A small network was shown many inputs. Here are its activations along a few directions, one row for each input.
In each table, some parts of the input vary, and every possible input appears once, in random order.
Descriptions start from the smaller parts, as in this example, which fits no table here: one of 4 places along a line, together with either a single point or one of 9 places around a ring or (one of 3 separate values, together with one of 5 places around a ring).
Shared parts are said once, and a part with two or three values counts as separate values.

Table:
R1: +2.29, +1.61, +2.73, +4.40, -0.86, -2.31, +0.82, -0.71, +2.54, +2.04, +3.26, +2.84, -5.37, -0.06
R2: -2.07, -1.20, -1.91, -0.91, -0.17, +2.66, -2.61, +3.31, +1.51, +0.20, -6.15, -1.35, +1.56, -0.09
R3: -0.83, +1.76, -1.54, -2.09, +2.97, -1.48, +0.88, +0.60, +0.87, -2.05, +0.05, +4.78, -1.02, +1.08
R4: -2.43, +2.22, +2.57, +1.27, +0.20, +0.23, +0.07, -2.75, -2.67, +6.40, +6.94, -1.07, -2.82, -3.37
R5: -1.36, -1.16, +0.11, -2.29, -1.15, +2.32, -1.46, +3.83, +1.20, +0.44, -4.42, -3.02, +1.94, +2.63
R6: -2.22, -2.67, +4.11, -0.04, -1.26, +3.97, -2.76, -1.13, +3.14, -0.21, -0.44, -1.72, +2.73, +3.57
R7: +2.53, +2.65, -1.00, +2.66, -1.51, -4.63, +2.57, +3.27, -0.33, +2.92, -0.86, +1.33, -5.84, -0.09
R8: -1.14, -1.79, +4.35, -4.15, -1.28, +3.87, -1.23, -1.96, +0.51, -2.12, -3.61, -0.83, +3.59, +2.88
R9: +0.93, -4.37, -0.42, -1.63, -2.65, +2.04, +0.09, +1.28, +0.61, -3.89, -1.63, -3.13, +5.04, +1.55
R10: -2.07, +2.57, +2.63, -2.38, +0.55, -1.97, +2.25, -3.40, -4.29, +4.72, +4.34, -0.39, -1.80, -3.83
R11: +0.29, -0.12, -2.35, +0.25, -0.05, -2.83, +3.48, -1.87, -5.68, +2.69, +5.14, -3.67, +0.12, -4.69
R12: -2.01, -2.05, +2.25, +1.40, +0.16, +5.42, -4.88, -3.61, +3.61, -1.31, -2.16, -0.53, +3.40, +1.52
R13: +4.19, -1.36, -1.37, +4.42, -1.93, -5.39, +4.75, +0.51, -1.19, -1.67, +1.24, +0.55, -3.05, -1.61
R14: +2.16, -0.75, -5.53, +0.86, +1.34, -2.75, +0.77, +1.76, -0.89, -5.25, +1.59, +2.11, +1.63, +1.37
R15: -0.74, +2.83, -1.04, -1.07, +0.86, -2.05, +1.19, +2.53, -4.51, +7.19, +3.60, -2.43, -2.89, -3.64
R16: +3.03, +2.96, +2.35, +1.11, -0.52, -3.59, +2.60, -2.14, -0.18, +0.74, -0.01, +3.86, -3.14, -1.24
R17: +0.53, +2.22, -4.33, -1.34, +2.75, -1.23, -0.61, +5.89, +1.38, -0.68, -0.63, +2.50, -1.43, +0.67
R18: -1.11, -1.22, +1.84, -2.41, +0.61, +4.12, -3.32, -3.91, +1.21, -3.32, -5.31, -0.49, +3.72, +0.35
R19: +0.34, -3.82, -2.59, +0.50, -1.08, +2.98, -1.15, -1.36, +0.27, -4.92, -4.12, -3.01, +4.24, +0.10
R20: -0.33, +1.69, -0.87, +1.46, +3.03, +0.62, -1.45, -0.13, +2.89, -1.92, +3.18, +3.67, -0.61, +2.90
- What do these inputs look like to the network? => one of 4 separate values, together with one of 5 places along a line
- Changing only the place on the line of 5 turns R19 into R9. The same change can be made to R12. Which row results? => R6
- Change only the choice among 4 separate values in R16. List by row number the other rows that result. => R1, R7, R13
- Start at R15 and move only the place on the line of 5, one step at a time. The first step leads to R7. Which rows follow, in order? => R17, R2, R5

Table:
R21: -0.70, +2.31, -3.67, -4.98, +2.43, +0.14, -3.72, +3.43, +2.74, -2.01, -6.76, +0.17, +3.70, +2.98
R22: +1.70, -2.65, -0.72, +1.33, +1.96, +1.53, +1.59, +0.26, +1.39, -5.49, -0.74, +5.03, -0.20, +0.25
R23: +0.29, +0.05, -4.68, -1.06, +1.84, +0.83, +1.35, +7.03, +1.49, +0.49, -2.99, +2.58, -0.10, -0.60
R24: -2.12, +1.67, +8.40, -2.05, -3.00, +2.22, -0.78, -1.20, -0.89, +5.79, +1.79, -1.20, +0.34, +0.40
R25: -2.47, +2.07, +3.91, +4.43, +0.08, +1.21, +1.69, +2.46, +5.44, +1.27, -2.98, +3.60, -3.03, +1.64
R26: +1.13, -3.41, -1.61, -2.04, +0.57, +2.39, -2.44, -3.47, +1.65, -6.24, -3.71, +4.86, +4.76, +3.69
R27: +2.21, -0.71, +0.58, +1.99, -0.66, -5.45, +2.41, -2.61, -3.76, +2.86, +0.95, -4.98, -2.15, -5.65
R28: +0.62, +5.49, +4.65, +2.71, -1.40, -0.75, -0.81, -4.03, -0.69, +6.99, +2.50, +2.91, -5.40, -4.56
R29: -3.16, -1.23, -2.67, -3.80, +2.28, +3.87, -6.24, +3.05, +0.35, -0.53, +1.67, -3.63, +4.03, +0.01
R30: +1.18, -1.61, -2.56, -1.43, -3.30, -0.38, -0.55, -0.12, +3.72, -4.42, -8.43, -1.96, +4.68, +3.01
R31: +4.56, -1.87, -3.26, +4.23, -2.54, -7.01, +4.59, +2.35, -1.41, -2.02, +1.30, -3.32, -5.00, +1.53
R32: -1.90, +1.05, -0.50, -5.62, +0.66, +0.86, +1.35, +2.68, -5.92, +4.97, +0.92, -2.63, +1.67, -0.76
R33: +2.11, -2.19, -2.73, +3.06, -2.54, -1.33, +3.22, +3.40, +0.60, -4.32, -5.08, -1.95, -1.93, +0.00
R34: -0.66, +0.34, +2.40, -2.67, +1.11, +2.45, +3.26, -4.86, -5.20, -0.58, +3.10, +0.06, +3.64, -1.81
R35: +1.49, +1.11, -0.59, -0.92, +2.39, -1.58, +2.12, -6.16, -1.46, +1.56, +6.01, +2.85, -1.93, -5.86
R36: -1.45, -5.39, +0.18, -0.13, -3.36, +2.57, -4.15, +0.02, +1.17, -3.38, -0.32, -7.82, +5.29, -1.75
R37: -1.74, -1.59, +4.79, -1.14, -1.33, +1.70, -5.38, -1.57, +5.60, -0.81, -5.92, +3.92, +0.83, +5.52
R38: +3.28, +1.71, -6.02, +0.40, +1.47, -5.03, +1.76, +6.31, -1.11, +1.60, +3.69, +2.77, -3.71, +1.07
R39: +2.86, +3.04, +2.79, +3.81, -0.56, -3.73, +0.96, +2.38, +4.03, +1.85, +3.31, +2.53, -7.64, +2.35
R40: -1.76, -1.59, +2.62, -0.70, -4.28, -0.51, +3.86, -1.45, -5.61, +0.83, -0.79, -6.65, +3.18, -2.11
R41: -1.08, +4.32, -3.32, -1.97, +2.29, -3.90, -1.71, +0.61, -5.04, +4.92, +3.66, +0.61, -3.47, -5.57
R42: +3.71, +1.45, -2.69, +2.16, +2.37, -2.78, +4.38, -0.70, +0.37, -4.10, +6.45, +3.94, -4.04, +2.16
R43: -3.27, -3.14, -0.22, +0.83, +2.81, +6.16, -1.99, -4.93, +0.42, -1.99, +2.99, -0.82, +4.92, +1.14
R44: -4.82, +0.76, +4.91, +3.55, +0.71, +6.50, -4.79, -2.88, +2.10, +2.74, -0.61, -0.86, +1.56, +2.90
- Changing only one part turns R29 into R21. The same change can be made to R43. Which row results? => R26
- What do these inputs look like to the network? => one of 4 separate values, together with one of 6 places around a ring
- Change only the place on the ring of 6 in R40. List by row number the other rows that result. => R27, R30, R31, R33, R36
- Change only the choice among 4 separate values in R24. List by row number the other rows that result. => R32, R34, R40

Table:
R45: +1.30, +1.48, +1.32, -1.63, -0.01, -4.06, +2.81, -3.29, -4.22, +3.77, +3.00, +0.36, -3.00, -5.74
R46: +1.43, -2.71, -3.92, +1.08, +0.11, +1.00, +1.80, +1.04, -1.26, -4.68, -1.51, -3.47, +3.76, +0.69
R47: -0.66, -0.20, -2.04, +2.63, -2.24, -3.43, +2.42, -0.39, -4.28, +3.70, +5.25, -2.82, -3.28, -4.93
R48: +1.40, -2.16, +1.35, +2.46, +0.57, +1.74, +0.67, -1.76, +2.78, -5.01, -0.06, +2.75, +2.37, +1.60
R49: +3.85, +1.89, -0.53, -1.39, -0.72, -2.32, +1.13, +2.30, +0.01, +0.09, -3.99, +2.40, -2.16, -1.38
R50: +1.47, +0.68, +0.48, -0.90, -0.23, -2.52, +2.79, +5.24, +1.96, +0.86, -0.10, +1.22, -2.39, +3.59
R51: +1.12, +0.97, -3.51, +0.33, +3.39, -1.46, -2.60, +3.70, +1.29, +1.31, -0.41, +3.67, -2.87, +0.77
R52: -2.60, +3.48, -0.76, +1.47, +3.83, -2.76, +0.15, -0.77, -3.57, +4.67, +5.32, +1.39, -2.87, -2.63
R53: +0.37, +0.18, -4.12, -2.33, +3.69, +2.60, -2.20, -0.04, +0.92, -3.45, +0.39, +1.72, +3.00, +0.65
R54: -2.90, +1.19, +0.07, -2.61, +1.27, +7.05, -4.96, -0.10, +2.25, +1.99, -1.56, -0.22, +3.35, +0.32
R55: -1.15, -0.03, -1.34, -1.73, -0.51, -1.16, +0.69, -1.17, -1.40, -5.39, -4.44, +0.75, +2.87, -0.26
R56: -1.86, +2.08, +1.96, -0.64, -0.58, -3.69, +2.97, -0.78, -4.06, +3.79, +5.99, +0.06, -3.06, -0.12
R57: -1.82, -3.21, +5.15, +1.43, -1.78, +3.86, -3.90, -3.85, +4.35, -0.04, -1.57, +0.00, +2.03, +1.51
R58: +1.89, -1.12, -3.19, +2.86, -1.24, -1.63, +1.75, +5.38, +0.50, -0.48, -1.80, -1.56, -2.42, -0.35
R59: +0.27, -0.74, +2.76, -4.06, -1.14, +2.46, -3.58, -3.08, -0.63, -0.20, -5.18, -1.34, +3.13, -0.70
R60: -2.03, -2.86, +0.35, +0.22, -1.87, +3.93, -1.86, +0.41, +1.27, +0.73, -2.86, -7.05, +4.14, -0.38
R61: -2.50, -1.10, -0.43, -2.36, -0.06, +0.20, +1.65, +1.30, +0.28, -4.96, -0.42, +0.12, +2.81, +3.72
R62: +1.26, +1.97, +2.42, +4.15, -0.24, -2.41, +1.97, -4.56, -1.50, +3.50, +5.96, +1.12, -4.84, -1.62
R63: +3.73, +0.59, +0.54, +4.16, -0.46, -1.64, -0.65, +0.63, +3.19, -1.22, -0.40, +3.41, -4.76, +1.83
R64: -2.57, -0.37, +3.43, -3.15, -1.79, +4.23, -1.04, -0.22, +2.11, +1.02, -1.62, -2.51, +4.20, +3.43
- Changing only one part turns R57 into R64. The same change can be made to R48. Which row results? => R61
- What do these inputs look like to the network? => one of 4 places along a line, together with one of 5 separate values
- Change only the choice among 5 separate values in R47. List by row number the other rows that result. => R45, R52, R56, R62
